These are the activations of a small neural network, seen along a few directions. Each row is one input.
Each table varies a few parts of the input and shows all the possible inputs, shuffled.
A made-up example of a description, with smaller parts first: one of 5 places around a ring, together with either a single point or (one of 2 separate values, together with one of 4 places along a line) or one of 11 places along a line.
Shared parts are said once, and a part with two or three values counts as separate values.
In the rows, 128 means zero.

Other details of the inputs vary at random and push rows far along two fixed directions, the same in every table; ignore that.

Rows:
x1: [141 120 139 158  78 117  93 131 118  94 126 127 107 125 108 151 150]
x2: [117 129 123 113 148 135 148 114 136 141 121 129 127 131 129 118 121]
x3: [130 111 123 121 140 126 137 109 124 141 127 137 142 117 146 120 134]
x4: [131 133 129 125 104 129 107 133 133 116 127 124 127 131 113 136 114]
x5: [123 127 130 103 142 129 139 128 127 152 122 129 133 132 140 114 120]
x6: [126 128 133 129 141 126 144 143 124 137 138 132 131 125 141 123 131]
x7: [133 120 144 141  96 112 121 142 111 108 131 137  99 133 106 150 143]
x8: [141 132 145 148 108 115 120 161 110 108 131 134 108 137 113 140 141]
x9: [149 135 126 151  90 126 103 142 125  94 129 132 124 130 103 149 130]
x10: [137 127 134 147 118 128 115 132 128 111 129 126 131 125 124 132 133]
x11: [113 127 132 131 137 133 125 124 137 139 124 120 123 127 139 123 140]
x12: [114 129 129 122 141 127 140 125 129 137 122 130 120 135 127 129 129]
x13: [140 111 117 103 141 132 145 104 126 154 125 139 160 110 158 105 121]
x14: [116 122 125 113 148 134 142 109 136 141 122 129 127 128 132 123 123]
x15: [120 111 116 101 146 126 160  98 123 154 126 147 148 121 141 119 121]
x16: [127 140 126 138 141 138 131 137 139 128 131 121 136 126 137 120 124]
x17: [129 129 125 122 152 133 146 130 129 142 130 131 140 125 145 115 125]
x18: [138 114  99 109 135 138 141  93 138 139 135 143 174 109 144 120 116]
x19: [ 62 226 165 152 233 152 122 239 167 146 138  46  73 191 128 104 108]
x20: [115 135 118 114 150 137 142 114 139 139 124 121 132 133 127 120 115]
x21: [133 134 126 115 145 135 127 129 135 144 127 118 147 124 149 112 111]
x22: [144 130 152 143  99 113 112 168 108 115 134 130 108 131 121 138 135]
x23: [127 125 125 105 138 132 137 120 130 147 122 128 130 124 141 111 120]
x24: [136 129 115 123 144 135 137 113 131 134 123 128 148 122 141 117 118]
x25: [126 134 120 130 114 131 121 125 135 113 130 129 125 134 105 140 121]
x26: [134 130 151 134  93 114 115 161 110 117 131 130 100 136 112 138 134]
x27: [132 129 135 130 125 118 133 141 114 124 131 133 116 134 122 131 132]
x28: [138 120 116 115 137 124 148 109 116 139 121 140 138 122 137 120 125]
x29: [ 48 240 143 138 243 165 116 224 190 155 143  31  90 193 126 107  85]
x30: [137 135 128 139 115 127 120 131 124 112 123 125 120 130 117 134 125]
x31: [120 102 119 106 141 124 146  96 123 157 128 143 155 113 156 120 131]
x32: [142 114 104 101 131 135 131  97 134 144 132 137 173 110 148 116 108]
x33: [110 128 131 124 142 128 132 125 131 141 125 123 121 133 134 126 136]
x34: [130 129 139 153  94 123  98 138 126 101 125 122 102 133 107 151 144]
x35: [133 132 135 143 128 132 127 146 130 116 131 129 120 129 125 124 136]
x36: [125 111 122 116 137 125 136 104 124 146 124 135 139 119 146 122 137]
x37: [127 107  99 105 129 135 131  79 138 145 130 139 170 111 145 126 125]
x38: [107 123 135 121 142 124 135 129 128 143 132 126 122 132 136 129 136]
x39: [120 133 130 119 140 122 150 132 122 141 131 129 123 132 129 128 125]
x40: [127 140 131 133 147 135 138 137 133 132 122 123 130 132 135 116 126]
x41: [137 103 112 113 143 133 148  91 128 144 127 146 163 109 152 110 133]
x42: [137 116 147 153  96 111 109 148 110 105 137 136 107 126 116 147 149]
x43: [150 128 134 151  78 117 111 132 115  90 124 132 103 127  96 151 133]
x44: [140 108 108 104 136 130 155  86 122 145 121 145 155 111 145 111 122]
x45: [131 122 141 139 127 119 126 143 118 122 136 133 125 129 128 131 139]
x46: [122 110 101 103 132 136 134  81 140 145 129 137 164 114 140 127 119]
x47: [147 126 129 156  86 125  98 138 126  91 134 134 127 126 105 150 139]
x48: [119 128 122 125 150 137 127 116 141 139 131 117 144 122 145 118 125]
x49: [131 127 132 112 150 129 136 136 125 150 126 130 143 128 149 112 122]
x50: [127 127 131 134 114 126 121 121 129 114 125 125 116 130 113 140 127]
x51: [111 123 124 116 150 135 134 111 139 145 124 122 128 127 140 120 132]
x52: [148 119 142 159  95 114 109 147 110  97 130 140 111 128 111 143 152]
x53: [130 103 113 111 143 133 144  90 132 148 126 142 159 110 153 112 134]
x54: [144 133 138 148  91 120 120 142 117 100 124 130  95 132 100 144 139]
x55: [121 143 113 122 133 136 129 121 141 127 131 119 136 131 119 134 106]
x56: [142 136 145 143  80 121 100 151 120 103 120 122 102 133 106 142 127]
x57: [143 122 127 154  84 124  93 133 126  90 137 132 122 124 105 151 140]
x58: [140 134 140 146  97 116 122 148 113 105 123 133  98 137 101 145 137]
x59: [140 121 125 144  81 121 102 125 124  90 131 135 112 128  93 156 131]
x60: [125 120 119 111 139 127 152 107 123 142 121 139 132 126 131 121 123]
Description of these inputs: one of 5 places along a line, together with either one of 2 separate values or one of 10 places around a ring.
Question: The inputs of x15 and x25 match in every part but the place on the line of 5. If x7 is changed in the same way as x15 into x25, which row does it become?
Answer: x59
Question: The inputs of x18 and x6 match in every part but the place on the line of 5. If x4 is changed in the same way as x18 into x6, which row does it become?
Answer: x26
Question: List by row number the other rows that have the place on the line of 5 in common with x44.
Answer: x2, x11, x13, x14, x23, x35, x40, x41, x51, x53, x54
Question: Which other rows does x21 become when the choice among 2 separate values takes its other values? List them by row number.
Answer: x56
Question: Which other rows does x43 become when the place on the line of 5 takes its other values? List them by row number.
Answer: x39, x54, x55, x58

Rows:
x61: [106  98 104  58 234 134 223  69 123 222 121 152 189 107 208  70 112]
x62: [ 86 192 150 175 113 139  57 196 164  78 139  65  57 173  67 167 121]
x63: [177  44 139 129  47  94 135  87  76 111 119 202 136  91 130 144 177]
x64: [196  89 110 137  52 120 118  96 104  90 122 174 157  95 117 138 136]
x65: [202  79 124 135  45 107 108 111  87 100 126 179 167  94 131 136 143]
x66: [106 160 148 143 178 136 110 179 142 142 139  92 127 147 150 110 129]
x67: [121 199 155 188 113 142  76 230 153  71 145  82  67 166  77 149 121]
x68: [ 53 179 130 103 213 152 144 148 171 169 127  76  96 168 128 109 109]
x69: [109 123  79  72 204 159 174  56 163 178 126 128 206 113 166  89  80]
x70: [120 104 110 118 171 142 142  90 146 157 142 132 186 101 179 105 133]
x71: [132  90 121  94 179 125 188  90 114 183 119 161 169 105 186  93 139]
x72: [ 95 193 130 118 207 157 130 180 168 157 145  69 135 151 151  97  81]
x73: [159  97 164 172   6  93  84 137  89  59 117 151  58 126  65 180 176]
x74: [ 85 144 119  99 167 132 160 108 141 157 122 112 108 143 122 128 109]
x75: [100 124 140 105 160 129 151 129 131 169 122 124 113 130 153 110 137]
x76: [201  90 121 132  47 111 114 105  92  98 121 167 153  94 127 136 133]
x77: [168  66 112 112  40  94 152  60  78 108 108 195 124 102  96 161 143]
x78: [115 119  83  93 161 143 150  62 147 156 125 129 171 115 145 118 108]
x79: [ 80 176 136 129 218 151 120 178 167 159 149  78 141 155 156 105 110]
x80: [127 190 169 185 108 128  67 245 136  82 148  86  79 166  92 147 127]
x81: [142 143 174 208  83 119  65 201 122  70 137 107  77 138 109 151 176]
x82: [132  92 110  76 164 115 205  72  99 183 115 167 163 109 166 103 120]
x83: [159  89  94 133  52 119 112  66 119  86 129 166 147 103  91 167 131]
x84: [ 95 194 156 176 113 138  57 203 157  82 130  64  49 175  74 160 129]
x85: [ 88 190 125 126 214 160 131 158 171 151 125  72 126 160 139  98  98]
x86: [176  64 124 115  39  89 155  72  70 110 109 197 126 101 104 156 148]
Question: What is each input in this table made of?
Answer: either one of 10 places around a ring or (one of 2 separate values, together with one of 8 places along a line)
Question: Which other rows does x62 become when the choice among 2 separate values takes its other values? List them by row number.
Answer: x84

Rows:
x87: [138 144 148 174  88 125  85 169 128  82 132 115  93 139  97 149 148]
x88: [ 96 169 135 134 169 142 130 162 150 130 132  95 101 155 117 124 115]
x89: [174  98 137 168  31 106  83 127  99  64 126 157 111 115  87 169 158]
x90: [131 120 107 108 154 141 144  97 141 148 131 132 170 113 154 109 114]
x91: [129 119 109 112 150 136 141  98 136 146 128 132 162 115 150 115 120]
x92: [165  60  98  98  74 113 146  38 102 129 117 183 171  86 134 136 134]
x93: [126 120 124 130 118 127 128 113 128 120 124 134 122 127 117 136 133]
x94: [134 128 124 131 124 131 119 127 132 121 132 127 139 126 127 129 123]
x95: [119 132 116 108 158 138 139 113 140 152 127 119 148 125 148 111 114]
x96: [149 123 145 155  68 113  96 146 111  89 123 136  96 132  95 155 147]
x97: [162  70 143 116  98  98 167 107  77 144 118 186 137 101 152 121 160]
x98: [136 119 125 123 106 123 127 115 122 120 126 137 126 123 118 136 125]
x99: [ 98 177 141 130 168 141 122 177 149 139 131  88 104 158 124 117 110]
x100: [ 91 193 155 161 155 141  90 213 157 112 144  71  80 168 106 136 120]
x101: [124 151 153 169  92 117  97 175 121  86 129 114  71 151  84 159 145]
x102: [114 148 114 114 179 144 143 128 148 154 134 111 154 130 152 107 106]
x103: [147  93 113 121  90 122 118  88 120 119 128 153 152 106 127 140 136]
x104: [113 108 144 101 180 118 181 124 108 184 119 144 132 122 177  98 144]
x105: [114 145 116 104 175 142 145 126 145 159 130 113 151 131 151 106 103]
x106: [ 98 145 114 101 185 141 159 117 146 164 129 113 143 136 145 110 104]
Question: The inputs of x95 and x105 match in every part but one. If x93 is changed in the same way as x95 into x105, which row does it become?
Answer: x88
Question: What is each input in this table made of?
Answer: one of 2 separate values, together with either a single point or one of 9 places along a line
